These are the activations of a small neural network, seen along a few directions. Each row is one input.
In each table, some parts of the input vary, and every possible input appears once, in random order.
A made-up example of a description, with smaller parts first: one of 6 places along a line, together with either a single point or one of 11 places along a line or (one of 2 separate values, together with one of 8 places around a ring).
Shared parts are said once, and a part with two or three values counts as separate values.

Other details of the inputs vary at random and push rows far along two fixed directions, the same in every table; ignore that.

Table:
row 1: 136 132 7 -77 -153 133 -24 -159 209 55 53
row 2: -67 -26 -25 -73 -122 -105 181 34 0 -244 -48
row 3: 98 176 -35 49 -259 93 -135 -46 59 76 93
row 4: 16 67 -36 -45 309 102 -130 -63 239 193 -53
row 5: -119 124 24 56 -299 35 -23 155 8 -127 -79
row 6: 106 3 31 104 -70 9 -36 -142 -180 14 141
row 7: 121 170 -142 1 -156 199 -3 -173 126 -19 93
row 8: 100 196 -17 148 -132 45 -162 -136 43 26 -3
row 9: -169 -145 -30 -276 740 120 -256 339 402 550 -46
row 10: 52 -121 -69 6 264 -17 -143 87 -43 267 59
row 11: -65 -40 113 8 -190 -70 24 100 -156 -216 14
row 12: 98 32 -81 129 -92 -91 -14 -131 -122 39 106
row 13: -50 -63 42 -8 -108 -23 248 -19 -127 -152 -130
row 14: 54 -135 -84 -80 350 51 3 -16 31 226 22
row 15: 31 26 36 -60 145 53 -282 94 214 351 46
row 16: 20 -105 -128 -99 346 -31 -27 -7 111 173 69
row 17: 128 -17 -33 -63 -6 80 46 -171 -29 -102 147
row 18: 132 159 16 -12 -47 92 -48 -227 183 1 -21
row 19: -184 -148 26 -78 278 -113 129 124 25 62 -136
row 20: -36 -50 22 11 -222 -88 48 142 -140 -176 -55
row 21: 186 14 -113 8 -70 65 115 -204 -65 -36 98
row 22: 49 163 -126 155 -162 122 -145 -57 24 3 79
row 23: -391 41 117 -51 -218 -1 230 341 68 -405 -308
row 24: -47 -143 5 5 220 -55 -74 157 -75 201 -35
row 25: 146 147 34 -39 -118 99 -41 -203 206 7 16
row 26: -74 -14 -1 30 -206 -172 45 113 -96 -187 -25
row 27: -31 -21 100 -34 -126 0 211 -47 -110 -249 -1
row 28: -45 2 1 7 -146 -97 240 -61 -68 -204 -51
row 29: 108 24 -105 90 -106 -89 -48 -99 -85 0 125
row 30: 67 178 -71 178 -133 88 -164 -114 40 -1 31
row 31: 93 -19 -64 -32 -125 26 152 -100 -64 -139 23
row 32: -36 5 -10 -10 -154 -96 230 -41 -49 -225 -41
row 33: 134 156 62 67 -214 33 -179 -123 108 55 37
row 34: 153 -26 -123 -59 -37 60 67 -126 -14 -61 80
row 35: 22 -127 7 -85 389 67 -19 -54 18 187 86
row 36: 124 -13 -22 -36 8 76 68 -187 -52 -77 141
row 37: -557 -372 297 -225 604 -209 -68 778 24 132 -290
row 38: -410 -38 316 -81 56 -176 -44 491 115 -88 -394
row 39: 129 -13 -53 129 -100 -4 -5 -135 -188 73 53
row 40: -313 -110 280 -63 -149 -110 354 200 -171 -384 -261
row 41: 92 21 -74 147 -84 -86 -10 -166 -140 60 82
row 42: -16 32 -94 -25 372 148 -153 -9 246 202 -32
row 43: -273 -101 180 -14 -286 -191 195 378 -192 -336 -249
row 44: 99 -3 38 126 -66 11 -28 -178 -202 33 119
row 45: 114 9 19 89 -72 5 -46 -115 -163 -3 157
row 46: 276 -24 -238 82 349 11 -280 -224 33 444 288
Description of these inputs: one of 2 separate values, together with either one of 8 places around a ring or (one of 3 separate values, together with one of 5 places along a line).
Question: Changing only the choice among 2 separate values turns row 41 into row 19. The same change can be made to row 24. Which row results?
Answer: row 14
Question: Changing only the choice among 2 separate values turns row 9 into row 3. The same change can be made to row 42. Which row results?
Answer: row 30
Question: Which other rows does row 6 become when the choice among 3 separate values takes its other values? List them by row number.
Answer: row 12, row 24
Question: Start at row 19 and move only the place on the line of 5, one step at a time. The first step leads to row 28. Which rows follow, in order?
Answer: row 32, row 16, row 2
Question: Which other rows does row 11 become when the choice among 3 separate values takes its other values? List them by row number.
Answer: row 20, row 26

Table:
row 47: -223 189 206 162 -794 -322 324 223 -151 -435 -338
row 48: 256 222 -60 161 -705 -100 25 -116 -137 -186 6
row 49: 501 76 -365 177 -536 138 -171 -481 -312 33 686
row 50: 177 -116 -47 -218 339 232 -87 -137 185 204 8
row 51: -263 -306 177 -239 692 -232 212 296 43 149 -167
row 52: 75 80 -30 67 -208 -187 -71 91 22 139 -66
row 53: -354 -116 175 -137 268 81 195 144 152 -28 -326
row 54: 266 242 -370 253 -307 71 247 -516 -243 -237 229
row 55: 221 -80 -229 132 -21 -50 -247 -111 -210 85 203
row 56: -223 -126 -102 169 262 -137 -137 134 -146 143 -23
row 57: -351 -225 266 83 277 -141 19 212 -205 -6 -161
row 58: 170 -148 117 -135 528 15 -356 98 123 613 31
row 59: 550 134 -206 -88 -459 430 70 -671 23 8 545
row 60: 299 209 -337 230 -327 -27 285 -536 -178 -217 232
row 61: -84 20 250 232 -491 -202 257 -228 -367 -412 -46
row 62: -178 401 25 239 -640 37 97 -34 65 -486 -144
row 63: 236 -257 -102 39 761 157 -480 -184 -91 602 301
row 64: 245 -30 -44 98 678 277 -445 -131 101 782 160
row 65: -222 -36 12 -117 -655 -124 548 337 -316 -671 51
row 66: 73 -79 254 97 -569 -214 180 -115 -367 -478 4
row 67: -118 70 190 -79 236 193 -242 149 203 31 -87
row 68: -4 99 177 -41 -545 -48 448 -282 23 -447 -180
row 69: 376 363 91 74 -503 92 -66 -535 126 -197 210
row 70: 315 149 -333 -72 -636 278 137 -332 22 -170 373
row 71: 163 220 -24 79 417 306 -397 -362 290 407 199
row 72: -241 -220 287 -229 -29 -255 437 331 -183 -466 -252
row 73: 9 -172 86 -287 255 48 49 33 217 71 -120
row 74: 336 -43 -16 -108 214 268 -339 -106 20 627 437
row 75: -355 22 70 115 91 -107 -32 425 14 150 -310
row 76: -536 -416 422 -149 492 -392 49 552 -84 74 -330
row 77: 108 170 50 63 -460 108 354 -494 29 -312 -61
row 78: -350 50 427 -161 -203 -22 33 427 99 -438 -348
row 79: 193 20 -115 177 -576 -207 18 -195 -308 -327 141
row 80: -345 -7 73 -227 -36 54 -145 582 254 -26 23
row 81: 293 -235 -70 -76 310 163 -325 -182 -150 463 570
row 82: -70 -99 -154 -194 193 -87 36 112 293 117 -117
row 83: -187 141 453 85 -709 -256 370 100 -203 -431 -352
row 84: -37 -167 200 -150 490 29 -288 324 45 448 -141
row 85: 231 110 57 -60 -512 21 313 -431 46 -329 -10
row 86: -444 -14 47 -33 477 65 -263 585 348 152 -251
row 87: 173 127 -256 -21 633 75 -527 -124 504 662 224
row 88: -529 -305 60 -232 538 -391 279 648 57 -29 -343
row 89: 570 420 -306 166 -511 164 -290 -573 184 -60 376
row 90: -196 -208 -237 -59 727 5 -10 300 9 238 -39
row 91: 100 135 -166 -44 208 139 -416 95 301 202 74
row 92: -361 -144 249 -39 37 -83 465 323 -241 -459 -286
row 93: 350 78 -214 118 307 197 56 -596 -132 185 320
row 94: 60 57 183 71 -101 117 -80 24 -141 67 -98
row 95: -309 -51 325 -301 45 121 -95 455 204 -39 24
row 96: -55 -108 -285 -94 629 82 -129 -21 400 500 -36
row 97: 242 100 -26 160 364 213 -303 -330 35 595 146
row 98: -435 -61 470 -277 73 -143 -7 573 229 -259 -388
row 99: -381 -283 56 -234 194 -338 297 621 -55 -283 -301
row 100: -83 -260 -226 -205 656 -72 -67 340 15 212 -22
row 101: 506 117 -10 86 -1 57 -234 -461 30 450 256
row 102: 602 179 -255 144 -181 282 106 -757 -298 -126 413
row 103: -557 7 440 -77 136 32 29 573 178 -255 -419
row 104: -130 -176 -59 71 224 -295 -113 126 -68 168 11
row 105: -412 -185 113 83 -195 -229 94 489 -309 -373 -279
row 106: 95 316 -61 301 -644 -88 107 -235 -137 -125 -50
row 107: 254 -140 37 75 42 25 -192 -233 -260 62 207
row 108: 178 10 -59 35 218 15 203 -413 -113 47 162
row 109: -110 -11 239 52 205 -50 -51 66 43 304 -158
row 110: -51 96 127 66 -491 195 386 -187 -56 -502 -194
row 111: -465 -227 290 -268 175 46 249 483 93 -247 -481
row 112: 589 233 -474 91 -428 284 -45 -638 70 -54 289
row 113: 127 -114 22 -108 107 11 187 -68 -188 -182 49
row 114: 465 57 -433 -58 24 164 -148 -417 253 233 242
row 115: 250 -83 -281 -104 462 205 -499 146 156 854 429
row 116: 115 -35 -445 -19 730 259 -286 -213 374 651 128
row 117: -526 -7 490 -197 106 -197 75 477 257 -189 -413
row 118: -433 -356 430 -135 150 -400 118 471 -171 -163 -282
row 119: 59 194 26 159 -757 -84 92 109 -216 -344 -165
row 120: 103 149 -274 46 657 139 -523 -137 486 664 197
row 121: -259 80 0 3 -692 16 421 183 -63 -694 -359
row 122: -130 -39 276 -84 -469 -291 609 39 -273 -690 -178
row 123: -59 227 -86 56 -123 143 -224 118 170 -118 -45
row 124: 546 123 -341 289 -414 -98 -160 -656 -219 33 462
row 125: 118 53 106 307 -436 37 103 -330 -420 -334 110
row 126: 87 264 105 68 31 147 -162 -341 230 100 84
row 127: -226 175 150 171 -791 -100 226 326 -272 -513 -355
row 128: -489 -452 284 -447 498 -101 281 740 -66 -26 -77
row 129: -346 -215 -52 -236 489 -151 67 396 374 226 -310
row 130: 67 72 -165 193 202 115 -261 98 33 412 6
row 131: 199 -74 -312 227 388 -62 -323 -303 -29 487 290
row 132: -310 -264 -131 -170 627 -81 51 521 -26 77 -177
row 133: 396 146 -328 93 -362 -105 234 -474 -164 -230 282
row 134: 77 203 -253 152 -521 195 219 -271 -7 -340 -50
row 135: -166 -164 -110 179 258 -72 -160 212 -159 117 -2
row 136: 178 248 -141 18 -82 -1 -261 -149 304 89 146
Question: Changing only one part turns row 51 into row 88. The same change can be made to row 118. Which row results?
Answer: row 124
Question: Changing only one part turns row 116 into row 53. The same change can be made to row 115. Which row results?
Answer: row 74
Question: Describe the family of inputs behind these rows.
Answer: one of 2 separate values, together with one of 5 places around a ring, together with either a single point or one of 8 places around a ring
Question: Which other rows does row 106 become when the place on the ring of 8 takes its other values? List them by row number.
Answer: row 47, row 48, row 52, row 75, row 119, row 127, row 130
Question: Which other rows agree with row 68 in the choice among 2 separate values and the place on the ring of 5? List them by row number.
Answer: row 50, row 53, row 59, row 73, row 77, row 85, row 110, row 111
Question: Which other rows does row 95 become when the choice among 2 separate values takes its other values? List them by row number.
Answer: row 80
Question: Which other rows does row 58 become when the place on the ring of 5 takes its other values? List them by row number.
Answer: row 66, row 72, row 73, row 98

Table:
row 137: 175 172 -101 107 -309 88 -59 -185 -2 -44 119
row 138: 25 45 114 75 -538 -91 306 -131 -269 -434 -32
row 139: 187 182 -87 41 -281 98 -7 -239 82 -78 105
row 140: 61 43 -85 16 -109 31 119 -137 -38 -127 30
row 141: 32 -120 -91 -33 192 -45 12 1 -42 117 57
row 142: 51 149 -36 20 -211 39 25 -109 85 -102 -19
row 143: -344 -73 139 -151 118 -93 53 421 173 -76 -276
row 144: -211 -313 62 -194 644 -93 -77 367 58 316 -80
row 145: -292 -121 159 -136 24 -80 204 326 -18 -224 -214
row 146: 300 96 -150 80 -16 150 -27 -424 -15 68 226
row 147: 360 93 -132 149 -207 67 36 -494 -164 -7 252
row 148: 302 94 -127 157 -74 71 -137 -366 -95 124 249
row 149: -193 -160 124 -51 289 -99 -86 280 -16 128 -101
row 150: -12 13 -5 -17 98 55 -150 95 92 157 13
row 151: 172 24 -156 -40 483 145 -306 -145 275 477 136
row 152: -198 147 249 -3 -633 -79 290 112 -51 -552 -248
row 153: -352 -232 173 -114 260 -194 156 415 -52 -51 -262
row 154: -250 -51 122 -89 -200 -87 277 239 -75 -355 -191
row 155: 349 148 -238 100 -237 144 51 -460 -57 -70 256
row 156: 78 34 -32 10 138 97 -207 -24 101 236 75
row 157: 279 30 -197 88 73 66 -186 -246 -36 226 276
row 158: 176 176 -127 119 -309 84 -54 -197 2 -47 104
row 159: -91 -288 23 -147 740 -39 -169 202 77 457 -5
row 160: -248 111 254 54 -545 -96 213 211 -111 -457 -266
row 161: -291 -292 98 -230 784 -21 -114 411 178 348 -156
row 162: 276 124 -138 3 57 169 -185 -283 167 213 202
row 163: 159 162 2 40 -178 99 -45 -239 82 -20 61
row 164: 151 -89 -125 -14 170 10 -24 -123 -48 160 150
row 165: 101 -25 -113 -11 252 80 -40 -137 57 153 87
row 166: -322 -156 217 -72 57 -165 65 406 -82 -114 -209
row 167: 59 17 4 -14 -89 57 97 -123 -44 -112 41
row 168: -70 184 156 50 -505 -21 190 -49 -14 -387 -146
row 169: -113 -67 11 8 -8 -103 11 168 -69 -52 -47
row 170: 18 120 -6 88 -166 29 -44 -38 17 -29 -20
row 171: -372 -40 234 -46 -39 -109 58 418 34 -141 -306
row 172: 180 -82 -176 35 516 57 -318 -111 72 492 210
row 173: 105 -28 -127 61 160 -10 -147 -74 -20 186 120
row 174: 184 63 -61 98 -210 18 -34 -194 -129 -43 170
row 175: -139 62 40 30 -171 -35 20 157 17 -118 -134
row 176: -281 -152 131 -64 -19 -195 234 298 -121 -216 -226
Question: Changing only one part turns row 156 into row 160. The same change can be made to row 166. Which row results?
Answer: row 149
Question: Describe the family of inputs behind these rows.
Answer: one of 5 places around a ring, together with one of 8 places around a ring
Question: Start at row 141 and move only the place on the ring of 8, one step at a time. The first step leads to row 176. Which rows follow, in order?
Answer: row 153, row 147, row 159, row 138, row 144, row 164
Question: Which other rows does row 146 become when the place on the ring of 5 takes its other values? List them by row number.
Answer: row 147, row 148, row 168, row 171
